A small network was shown many inputs. Here are its activations along a few directions, one row for each input.
In each table, some parts of the input vary, and every possible input appears once, in random order.
A made-up example of a description, with smaller parts first: ring(8) and (point or (values(2) and line(4)) or line(9)).
Shared parts are said once, and a part with two or three values counts as separate values.

Other details of the inputs vary at random and push rows far along two fixed directions, the same in every table; ignore that.

Table:
R1: [ 18   0  28  -2  11 -17   2  -1 -18  -8  14  16  26  19 -22 -20]
R2: [  0  27 -12 -23  39 -14 -19  25 -14  10 -10  19  18 -40   8  15]
R3: [-32  -3 -25  -7  -9   9   0  -5   3   0 -15 -10 -22 -16  27  26]
R4: [ 38  -1  35   2  -5 -16   1   2 -24  23  23   0  11  -1 -23 -20]
R5: [ 42   6  12   5   8  -3  -8   8   1  -2  12  15  17  14 -20 -28]
R6: [-12  20  -3 -10  41 -15  -1  30 -18  -6 -12   9  26 -46  -5   4]
R7: [-20 -13 -26   5  -5  26   8   8  20  -1 -14 -15 -15 -16  18  19]
R8: [ 37   1  11   5   0  -5  -3   7  -5   0  10  15  23  15 -22 -32]
R9: [ 15 -25   2  15 -30  17   8 -28  31   2   9  -9 -24  45  -2  -6]
R10: [  3 -11   4   8 -40   0  -3 -40  12  -4  10  -6 -28  39   6  -5]
R11: [ 17   2  24   3  13 -16  -9  -2 -13  -5  23  11  21  21 -23 -26]
R12: [ -5 -17  11  19 -28  -2  10 -36  17  -8  14 -19 -23  46  -3  -8]
R13: [-38  -1 -12   3   5   7   8   0  19  -1  -7 -17 -22 -10  13  28]
R14: [  3  13 -11 -10  30   6  -2  46 -11   1 -17  14  29 -39  -3   8]
R15: [-33   0 -17 -10 -14  14   4  -5  -1  -2 -18  -7 -17 -14  26  25]
R16: [-32   3 -23  -6 -14   9   3  -8   2   1 -21 -14 -20 -16  26  20]
Description of these inputs: point or (values(3) and line(5)).
Question: Change only the line(5) part in R14. List by row number the other rows that result.
Answer: R5, R7, R8, R9

Table:
R17: [ 18 -12  18   8  -9   1  10  -4  -1  -3  12   0  14  21 -19 -19]
R18: [  5  -3  21   1  -7 -10   1 -17 -14  -6  13   9  11  25 -11 -17]
R19: [  7  23  -2 -12  33 -15 -13  29 -17  13  -6   9  11 -41  -4   9]
R20: [ -5 -29  -5  20 -42  24  13 -35  41  -2   8 -22 -34  46   8   1]
R21: [ 22  -3  21   5  -9 -10  -3 -12 -13   7  18   0   4  14 -13 -15]
R22: [-40  -2 -20  -5 -10  10   8  -4   8  -9 -18 -14 -16 -10  25  19]
R23: [  6  -2  22   6  -1 -16  -1 -18  -9  -4  17   3   6  24 -11 -17]
R24: [  9  20  -5 -15  23  -5 -11  31 -23   3 -14  16  23 -41   1   3]
R25: [-21 -11 -29   2  -6  24   9  10  24  -5 -18 -12 -19 -12  19  19]
R26: [ 15   2   7  -1  -3  -8 -11 -14  -5  -7   8  20   9  27  -7 -18]
R27: [ 22  -5  15   9   3  -8   1  -4   9   3  15   2   2  18 -21 -18]
R28: [-40   2 -16  -1   0   0   8  -8  14  -1  -9 -21 -28  -8  21  27]
R29: [ 30   0   6   1 -14  -1 -11 -11  -6   3   9  14   5  20  -6 -16]
R30: [-22  -2 -23  -4 -11  16   2  -2  14   9 -14 -16 -27 -16  24  28]
R31: [  7  13  -8  -8  33   0  -2  40 -11  -4 -15  15  29 -38  -7  -2]
R32: [ 12   4  11   1   0  -9 -12 -18  -1  -2  13  16   5  28  -9 -15]
R33: [  5  16   1 -13  23  -7  -5  30 -29   7 -10  10  24 -41  -2   8]
R34: [-30 -14 -14   7  -4  14  18   7  19  -2 -10 -29 -21 -17  12  22]
Question: What do these inputs look like to the network?
Answer: values(3) and ring(6)
Question: Changing only the values(3) part turns R22 into R24. The same change can be made to R18. Which row results?
Answer: R33
Question: Change only the values(3) part in R21. List by row number the other rows that result.
Answer: R23, R34

Table:
R35: [-35   4 -31  -4 -12   2  -3 -16  12  -8 -17  -9 -26  -4  29  16]
R36: [-40  -6 -15  -5 -33  15  18  -9 -15 -12 -25 -16  -9 -15  27  14]
R37: [  9 -17  21  13  -6   8  13  -4  13   0  17  -3   8  26 -20 -14]
R38: [-12 -17 -19   5 -17  27  12   9  17  10  -9 -23 -23 -17  17  25]
R39: [-29 -18 -10  10  -2  16  24   7  26  -2 -10 -27 -17 -10   6  22]
R40: [-25  26 -24 -24  37   0 -16  28 -13   0 -24  22  16 -45  21  27]
R41: [ -5  17 -37 -11  40   5  -7  46   7  -4 -29   7  11 -54   8  10]
R42: [ 11 -20  19  15  -5   5  12  -4  10  -3  18  -8   5  27 -18 -14]
R43: [  8   1   6   0 -13  -9 -15 -28  -4  -7   8  16  -4  35   3 -15]
R44: [  8   2   7  -3 -13  -6 -13 -28  -2  -5   8  19  -1  37   0 -10]
R45: [-29 -12 -14  11  -3  11  25   7  29  -4 -11 -32 -21 -12   6  18]
R46: [-29 -14 -17  13  -3   9  22   4  26  -6  -9 -34 -21 -14   6  13]
R47: [ 27 -13  14   7 -21  15   2  -5   8  13  14   1   1  19 -13 -10]
R48: [  2  22  25 -15  43 -26 -11  19 -33   2  10  25  38 -17 -18  -8]
R49: [ -6  19 -33 -12  39   7  -6  48   8  -2 -29   9  11 -51   7  16]
R50: [ 32 -13  11  11 -19   5   1  -6   6   8  13  -6  -5  17 -11 -16]
R51: [ -6  -3  26   4  -6 -17   4 -27  -7  -3  17   0   0  30 -12  -9]
R52: [-31  -1 -10  -7 -18  14   3 -14   1  10  -8 -15 -23 -13  29  34]
R53: [ 13   1  18  -2 -21  -9  -8 -28 -13  10  14   4  -6  24  -4  -5]
R54: [ -4   2  24   5  -6 -21   4 -27  -6  -4  16  -5  -4  29 -12 -14]
R55: [ 26 -11   1   7 -11  13  -2  -7  19  -3   5  11   2  32 -10 -16]
R56: [  6  21  22 -10  44 -36 -12  18 -34  -4   8  20  30 -19 -16 -12]
R57: [ 33  -7  11  12 -20   4   4  -7  10   9  12  -6  -5  18 -14 -16]
R58: [ 25  30  10 -14  28 -31 -23  15 -37   9   6  21  25 -27 -12 -14]
R59: [ 26 -11   0  11 -11  10  -5  -7  17  -7   6   9   1  30  -8 -19]
R60: [  6  -2   6  -2 -14  -3 -14 -26  -5  -5  11  19   0  37   3 -11]
R61: [-35  24 -13 -15  45 -25  -2  27 -19  -5 -16  -4   8 -56   7  18]
R62: [  5  19  22 -12  44 -30 -11  20 -36  -1  11  23  35 -16 -17  -9]
R63: [ 19  33   4 -17  36 -27 -27  15 -25  -3  -3  38  31 -11 -10 -15]
R64: [ 21 -19  11   8 -35  16  17  -1  -6 -10  -1  -4  19  20 -10 -28]
R65: [-11 -13 -18   3 -17  24  14   5  20  10 -11 -23 -25 -17  15  26]
R66: [-29   4 -14  -5 -19   2   3 -15   2   9 -12 -21 -31 -13  24  26]
R67: [ 26  27  15 -14  29 -27 -24  16 -40   9   6  24  26 -23 -10  -8]
R68: [ 14 -17  19  18  -5  -3  11  -6  11  -5  16  -9   2  25 -19 -18]
R69: [-18 -15 -31   4  -9  32   7   7  28  -5 -16 -11 -19  -5  20  21]
R70: [ 32  -8   7  13 -20   2   1  -9   8   7  13  -8  -6  15 -14 -20]
R71: [-30  -4 -14  -6 -18  10   2 -11  -2   9  -7 -18 -27 -12  29  31]
R72: [ 23 -11   3   7 -12  19  -2  -6  19  -3   8  14   6  31  -9 -15]
Question: What do these inputs look like to the network?
Answer: values(2) and (point or (values(3) and line(6)))
Question: Changing only the values(2) part turns R57 into R66. The same change can be made to R69. Which row results?
Answer: R60
Question: Change only the line(6) part in R43. List by row number the other rows that result.
Answer: R35, R40, R44, R60, R63
Question: Change only the values(2) part in R58. List by row number the other rows that result.
Answer: R70

Table:
R73: [-20  18 -13 -17  22  -6 -10  20 -17   7 -13   2  -2 -42  17  24]
R74: [ -7   0  13   1  -6 -13  -2 -23  -4   1  12  -2  -7  17   0  -1]
R75: [ 24  12  17  -6   6 -18 -14   0 -25   4   8  17  19   4 -12 -18]
R76: [ 20  -9   0   7 -13  10   3   1  12   7   4  -5  -3   6  -8  -7]
R77: [-10   6 -18  -3  33   5   6  42   6   4 -16  -8   7 -46   2  18]
R78: [ 26   8  15  -5   5  -9  -7   7 -21   3   8  17  26   2 -15 -18]
R79: [ -4 -14 -10   8 -15  14   7  -7  18  -6  -2  -8 -13  13   7   4]
R80: [14 -8 -4  8 -7 11  2 -1 20 -1  2 -1 -2 14 -7 -9]
R81: [ 12  15  13  -7  10 -18 -15 -10 -14  -1   8  20   9  16  -7 -11]
R82: [-38 -14  -9   9 -32   9  18 -29  18  -5  -5 -30 -36  14  20  18]
R83: [-23   4 -17  -5  25   6   7  34   3   0 -20  -9   0 -45   9  23]
R84: [  4  -3  13   2   1  -5   4  -3  -5  -3   7   3  11   9 -11 -12]
R85: [ 29  -1  11   2   0  -2  -4   5  -9   4   8  10  14   4 -15 -15]
R86: [-19  -7  -9   3 -19   6   2 -22   9  -6  -2  -8 -19  18  17   6]
R87: [ -7  -7  -1   3 -13  10   3 -10   8  -7  -1   0  -4  15   5  -2]
Question: What do these inputs look like to the network?
Answer: values(3) and line(5)
Question: Changing only the values(3) part turns R76 into R77. The same change can be made to R85. Which row results?
Answer: R83
Question: Change only the values(3) part in R78. List by row number the other rows that result.
Answer: R84, R87
Question: Change only the line(5) part in R81. List by row number the other rows that result.
Answer: R79, R80, R86, R87
